A small network was trained on invented records. Each row is its activation on one of them, seen along a few directions.
Each row is followed by the record's values for the fields F, H, D, M, Z.
Not every record has every field; a missing one is written none.
Other fields move the rows too, some of them a lot.
Strong random noise was added to every row along 4 fixed directions; ignore it. To show where, here is one row again and again, with new noise each time:
[-191  -11  -51  334  143  -36   25   -8   -6 -289  -63   -9  220  -22
  -71 -113  -42  290   95 -162 -195 -298   35   57    9]
[  -1 -110   12   99  115  -79  -82  -48  128   87  106 -139  187 -169
  216 -102   89  402   94  -17  166  -74   30   66  -22]
[  85  247   82 -346   14   48  310 -173  116 -313  517   66  153 -239
  402  108 -354  -71   10  151  221   83  126  151  -57]
[ 190 -275  221 -717 -116   39   -2 -169 -111  108  156  308 -219  272
  249  393 -380 -186 -343  -67  113  428 -189  -13   61]
[-321    4  -78  469  137  -25   63   20  -82 -501 -152   56  225   91
 -242 -107 -123  266  113 -264 -410 -410   25   46    8]
[ -18  -14  -53  250  224   -9  -35  -19    0  -13 -172    0  208  -97
    4 -152  107  202  -44  -89  -51 -245   13   43  117]

[   4 -455  122 -255 -207  -24 -235   -1   81  341  114  -24  -33  100
  228  155   56  314   66  -65  200  307  -82  -33  -11] : F: f1 / H: h2 / D: none / M: m2 / Z: none
[-130 -310   62 -118   50   20 -102  -55 -302 -216 -269  296 -119  511
 -196  168 -221   52 -207 -343 -508  -54 -223 -128  -10] : F: f4 / H: h2 / D: none / M: m2 / Z: none
[-250 -248   16 -108 -246  122  -16  111  -83  -86 -100  252   -7  324
 -102  240 -233 -141  -38 -179 -227   73   -6 -127  112] : F: f3 / H: h2 / D: none / M: m2 / Z: none
[ -88 -162   31  -93  -60   38 -116    0  -19   27  -41   55  -74  181
  -64  144   -9   90   29  -97  -63   63  -41  -35    8] : F: f1 / H: h2 / D: none / M: m2 / Z: none
[  13    3   -1 -171 -174  167   46  154 -130  164 -230  233 -171  157
 -339  151  -89 -538 -212   10  -29  181  -46  -76  218] : F: f1 / H: h3 / D: none / M: none / Z: none
[-212  -71   43  126  -71  -90 -178  -40  174   -3  207 -271   81 -111
  227  -67   60  593  472   30  127  -46   89    1 -241] : F: f3 / H: h1 / D: d1 / M: none / Z: z8
[-123  354 -124  247  196  204  214   44  102 -163  -70   28  453 -377
  113 -184  131 -193   38   36 -144 -425  277   21  165] : F: f3 / H: h2 / D: none / M: m1 / Z: none
[ 206  291  102 -297 -109  -42  234  -13   14  -75  407  -46  -79 -254
  184  -58 -259 -313  -84  324  389  239   71   74  -32] : F: f3 / H: h2 / D: none / M: m2 / Z: none
[ 260   60   63   79  138 -152  -80  -30 -135  231 -155 -124 -285  -40
 -198 -209  138   88 -110  106  234   81 -171   61   37] : F: f2 / H: h2 / D: none / M: m2 / Z: none
[ 381  281  -16  -60  347  -89   -2 -107   19  302  -94 -156  -78 -396
  168 -194  245  -99 -138  325  461  -30  -44   83  102] : F: f4 / H: h1 / D: d1 / M: none / Z: z8
[-156  -28 -185  304  -84  190  -56  247   17  280 -305   22  284  -89
 -249  -72  281 -193  -29  -57  -57 -188  144 -116  239] : F: f3 / H: h4 / D: none / M: none / Z: none
[ -66  -19 -140  336  -98  -12  -52  234   45  185  -39 -178  157 -178
 -206 -124  238  -71   13   53  161  -48   93  -33   76] : F: f1 / H: h4 / D: none / M: none / Z: none
[ 243  354   39 -136  239   -9  145  -77   44  -41   15  -37   16 -294
  159  -73    7 -242 -256  226  178  -13   43  123   71] : F: f1 / H: h4 / D: none / M: none / Z: none
[-217   67   69   -2 -264   68   59    4   39 -458  234   29  -41  141
 -154  148 -285  -56  201   -1 -166   86   84   57 -139] : F: f1 / H: h4 / D: none / M: none / Z: none
[-116  131   32  -44 -287  -40  346   89 -173 -447  219  113 -259  188
 -416  178 -473 -314  -26  -33 -111  145  -83   31  -99] : F: f2 / H: h2 / D: none / M: m2 / Z: none
[-119  -60   56 -316 -202   -5   91  -27   53 -181  310   40  -82  135
   55  306 -205  -79   50   -8   14  182   42   -7 -137] : F: f3 / H: h2 / D: none / M: m2 / Z: none
[-243 -469  157  -87 -280  -83 -147    6  -81  -67   74   55 -126  362
 -118  294 -210  205   35 -281 -166  208 -151  -70 -140] : F: f2 / H: h2 / D: none / M: m2 / Z: none
[-109  149  -91 -145 -245  184  241  102  -28 -252  162  225   89  -18
 -115  161 -262 -488  -90   41  -45   87  108  -44  109] : F: f3 / H: h4 / D: none / M: none / Z: none
[ 239  115   18  -66   25  -31   22   15  146  383  -11 -104  -18 -361
  114  -51  158 -271  -91  245  458  130   79   50  185] : F: f4 / H: h1 / D: d2 / M: none / Z: z1
[-116 -243   96 -262 -392   66   10   93   19   55  241  104  -20   91
   77  236 -200  -83   56  -38   96  318   35  -52  -34] : F: f1 / H: h2 / D: none / M: m2 / Z: none
[ -76  149  -19  135  -57 -189  104  -34  -55 -419   89  -58 -227   87
 -253  -41 -209   26   98   66   45    5  -77   89  -53] : F: f3 / H: h2 / D: none / M: m2 / Z: none
[ 133 -308   25 -201  107    0 -217   -7  -45  430 -254   98  -33  178
  126   70  134  137 -260 -168  -64   70  -98 -112   94] : F: f3 / H: h2 / D: none / M: m1 / Z: none
[ 142 -210   70 -120 -128 -109  -42   67  -13  350  134  -93 -220   39
    6   92  -61  -43  -86  110  406  317 -121  -33  -10] : F: f2 / H: h2 / D: none / M: m2 / Z: none
[ 232  470  -26   93  225 -261  241  -51  213  -99  403 -393   -4 -563
  156 -280   37  141   69  360  534  -30  112  243 -136] : F: f1 / H: h2 / D: none / M: m2 / Z: none
[  55  -25  -33  125  194  -24  -32    5 -165   60 -372   51  -36   43
 -154 -101  106  -90 -250 -125 -196 -166  -99  -39  142] : F: f1 / H: h2 / D: none / M: m1 / Z: none
[ 405  294  -39 -193  289 -140  146 -210    6   26  239  -97  -75 -237
  287 -226  134  150  -76  260  316   27  -26  103 -113] : F: f2 / H: h2 / D: none / M: m2 / Z: none
[-408  -19   11  599 -106 -182   27   87  -15 -491   42 -259  -95  175
 -509 -146 -169  345  360 -132 -242 -227  -94   93 -198] : F: f2 / H: h3 / D: none / M: none / Z: none
[ -75  201 -112  199   88  104   21   19   -8  -77 -202   54  128   33
 -101 -142   74  -76   17  -29 -206 -223   94  -11   57] : F: f3 / H: h4 / D: none / M: none / Z: none
[ 220   -6  133  128  142 -171 -139  -27   52  257  -69 -166 -224  -65
  -49 -118   50   53  -41  105  271  106 -137   77   -9] : F: f2 / H: h1 / D: d2 / M: none / Z: z1
[ 331  138  -13 -381  218  198  193 -134  -38  224  -48  282  201 -173
  416   25   30 -298 -308   89  122    9   79   -1  263] : F: f4 / H: h2 / D: none / M: m2 / Z: none
[-193  -63  -24 -308 -172  230  121  -28 -185 -277    8  372  -30  334
 -101  277 -261 -322 -147 -245 -420   41  -47 -114   58] : F: f1 / H: h3 / D: none / M: none / Z: none
[  88   34   62  -83 -274  -58   41   97  233  270  507 -350  -43 -340
  169   92    5   15  249  334  614  302   98   43 -170] : F: f2 / H: h1 / D: d2 / M: none / Z: z4
[-229    7 -144  371   40  -74   70  127  -50 -295  -84  -13  123  109
 -191  -94  -86  192  155 -138 -285 -301  -12  -46  -99] : F: f3 / H: h1 / D: d2 / M: none / Z: z1
[ 105 -145   92 -189  -13 -126   35  -76 -146  -64    4  121 -171  129
  -20  145 -192  -75 -215 -102    1  190 -133    9  -18] : F: f4 / H: h2 / D: none / M: m2 / Z: none
[ 189  -47   66 -171   -8  -80   33  -16  -46   92   55  -20 -143   -7
  -13   66  -82 -180 -188  127  181  182  -95   27   30] : F: f1 / H: h1 / D: d2 / M: none / Z: z1
[-206 -269   94 -105 -278  -66  -32   66   72 -122  210  -13 -136  279
  -34  200 -244  113  158 -106 -113  168  -54  -31 -177] : F: f1 / H: h1 / D: d2 / M: none / Z: z1
[  -5   -2 -107  465  239  -29 -141   73   51  265 -274 -201  292 -208
  -43 -306  410  316  119  -42  -48 -347   49  -39   37] : F: f2 / H: h1 / D: d2 / M: none / Z: z1
[ 201  -82   18  -47  282   74 -182 -148 -102  221 -335  131  -25  151
  135 -161  206  165 -129  -59 -177  -81  -95  -40   94] : F: f1 / H: h1 / D: d1 / M: none / Z: z1
[ -82 -127  -48 -131 -118  142  -76   43   39  137 -108  157   83  171
   37  193  -51  -50  -16 -107  -92   46   35  -68   69] : F: f3 / H: h4 / D: none / M: none / Z: none
[ -44 -140   28   52 -148  -62 -123   66   12   61  -11   30 -131  178
 -114    3  -30   76   36  -97  -56  128  -24  -49  -44] : F: f1 / H: h1 / D: d2 / M: none / Z: z1
[ 261  137   16 -182  130   15  -58  -84  203  451  189 -287   92 -425
  412 -201  297  132   39  292  444   87  108   57  -30] : F: f1 / H: h3 / D: none / M: none / Z: none
[  92  120   -5 -351  -86  100  189    0  141  109  330   29  217 -237
  353  116  -21 -181   13  148  164  101  181  -27  -59] : F: f3 / H: h1 / D: d2 / M: none / Z: z1
[ 164   79   99 -365  -14   -9   58 -104  191  231  329 -131   21 -205
  322   89   29   57   73  166  319  197   79   72 -111] : F: f2 / H: h3 / D: none / M: none / Z: none
[  36  173   41 -160  149   95  156 -182  -60 -380    5  201   27  173
   -4   70 -191 -233 -198  -39 -323  -81  -19   50  -41] : F: f4 / H: h4 / D: none / M: none / Z: none
[ 121 -149    8  -81   63  -71 -177  -18  -97  271 -153   31 -139  110
  -72  -99  165  177 -182 -109   13  100 -138  -53   39] : F: f1 / H: h2 / D: none / M: m2 / Z: none
[ 104  -27  -75   32   48   62   17  118  101  314   46 -115  252 -279
  253  -63  214 -116  -77  111  179  -34  121  -37   68] : F: f1 / H: h1 / D: d2 / M: none / Z: z1

Here are new rows. What are their fields?
[ -95  -54   25  194   77  -38  -61  -89  -76 -199 -170   63  -45  177
 -208   -2    6  151    9 -165 -209 -106  -91   38   15] : F: f2 / H: h2 / D: none / M: m2 / Z: none
[-285  137  -61  176   28  109  234   18  -15 -493   95  138  295   -3
   30   13 -270  -72  134 -168 -360 -322  110   15  -19] : F: f4 / H: h1 / D: d2 / M: none / Z: z1
[-130 -238  213 -428 -306  -43   77  -67   92 -118  550  -12 -121  127
  259  367 -399  186  207 -104   49  342   35   10 -287] : F: f2 / H: h2 / D: none / M: m1 / Z: none
[ -90  334 -170   90 -208  283  304  206  123  -57  267   64  418 -399
   46  -42   14 -490   33  151  133  -56  349   -3  143] : F: f1 / H: h4 / D: none / M: none / Z: none
[   7   -4  -27  -52 -137  185   14  170   46  293  -33   58  171 -169
   43    7   90 -230   30   90  104   65  121  -92  126] : F: f1 / H: h1 / D: d2 / M: none / Z: z1
[  22  225  -54 -105 -105  201  157  110   37  110   31  126  203 -208
   56   44  -26 -404  -17  128   80  -17  202  -68  137] : F: f3 / H: h1 / D: d2 / M: none / Z: z1
[-319  -36  -21  454  -34 -116  -29   22   47 -524  128 -102  163  124
  -30  -93 -150  438  294 -213 -377 -243  106   24 -241] : F: f1 / H: h1 / D: d2 / M: none / Z: z1
[  50  222   59 -309   -5   93  255  -93   -7 -237  154  166  -49   85
   35  135 -300 -460 -163  127  -35   65   32   46   41] : F: f3 / H: h3 / D: none / M: none / Z: none
[ -18  -77    4 -124  -25  -64   95  -52 -333 -300 -369  372 -315  502
 -438  235 -293 -333 -353 -204 -338   27 -264  -46  125] : F: f3 / H: h2 / D: none / M: m2 / Z: none
[  51 -201   -1  -25  -65   82  -77   95  -27  249 -161   99  -23  114
  -50   58   64 -193 -148  -13    7  108  -46  -59  148] : F: f1 / H: h1 / D: d2 / M: none / Z: z1
[ 202 -179   23 -124 -116   73 -174  111  176  698   -2  -99   99 -306
  258  -45  330  -19  -32  201  542  269   79  -26  193] : F: f1 / H: h2 / D: none / M: m2 / Z: none
[ 234  -25   13  -37  195 -111  -44  -55   10  253   24 -138   98 -218
  286 -183  212  231  -77   83  223  -19  -15   34    6] : F: f1 / H: h2 / D: none / M: m2 / Z: none
[ -76  168 -160  462  302   71  -75  114   17  194 -460 -108  226 -233
 -239 -311  411  -72  -37    9  -89 -424   82  -24  229] : F: f3 / H: h3 / D: none / M: none / Z: none
[ 300  585 -160  136  230   79  335   56   53   -6  -32   80  178 -405
   68 -231   65 -610 -194  347  242 -157  233   67  203] : F: f3 / H: h1 / D: d2 / M: none / Z: z1
[ -19  338 -115  288   92  107  261  156 -183 -218 -231  156  160 -144
 -243 -225  -82 -476 -191   76 -118 -272   89  -20  251] : F: f3 / H: h2 / D: none / M: m2 / Z: none
[-236 -407   59 -142 -438   87 -207  165   60  268   97   36  -43   98
  -32  282  -32  -26  110 -157   53  285    7 -140   16] : F: f1 / H: h1 / D: d2 / M: none / Z: z1
[ -50 -219  -57 -136 -162  111  -59  131   37  351  -42   97  149   63
  153   99   86    3   40  -82  -19   62   63 -158   38] : F: f3 / H: h1 / D: d2 / M: none / Z: z1
[  17  -82  113 -146   77    3 -117  -70  -62   44 -244   98 -177  275
 -140   96  -62  -99 -157  -73 -201   21 -106  -41   34] : F: f3 / H: h3 / D: none / M: none / Z: none
[  43  -91   84  145  -35 -208  -30   79 -224    7 -184  -74 -376  214
 -408  -72  -72   -7  -97  -20  -16   81 -221  -20  -42] : F: f2 / H: h2 / D: none / M: m2 / Z: none
[ 104  129  -55  346  146 -181   32   98  -36  -11 -146 -168  -60 -134
 -206 -189   77 -103 -100   97   90 -113   -9   55   27] : F: f1 / H: h1 / D: d2 / M: none / Z: z1
[ 123 -291  154  152  -81 -363 -279   87  120  406   77 -375 -342   28
  -82  -62   67  428  148   82  416  282 -185   42 -207] : F: f2 / H: h1 / D: d2 / M: none / Z: z1
[  32  100   13 -107   96   89   86    0 -121  -58 -240  214  -81  219
 -218   51 -112 -433 -289  -17 -220  -46  -46  -42  146] : F: f3 / H: h3 / D: none / M: none / Z: none
[  14 -162   30 -124   11   -3    0  -36  119   68  285  -61  216  -38
  332    4   -9  320   96  -10   61   14   69  -16 -127] : F: f4 / H: h2 / D: none / M: m2 / Z: none
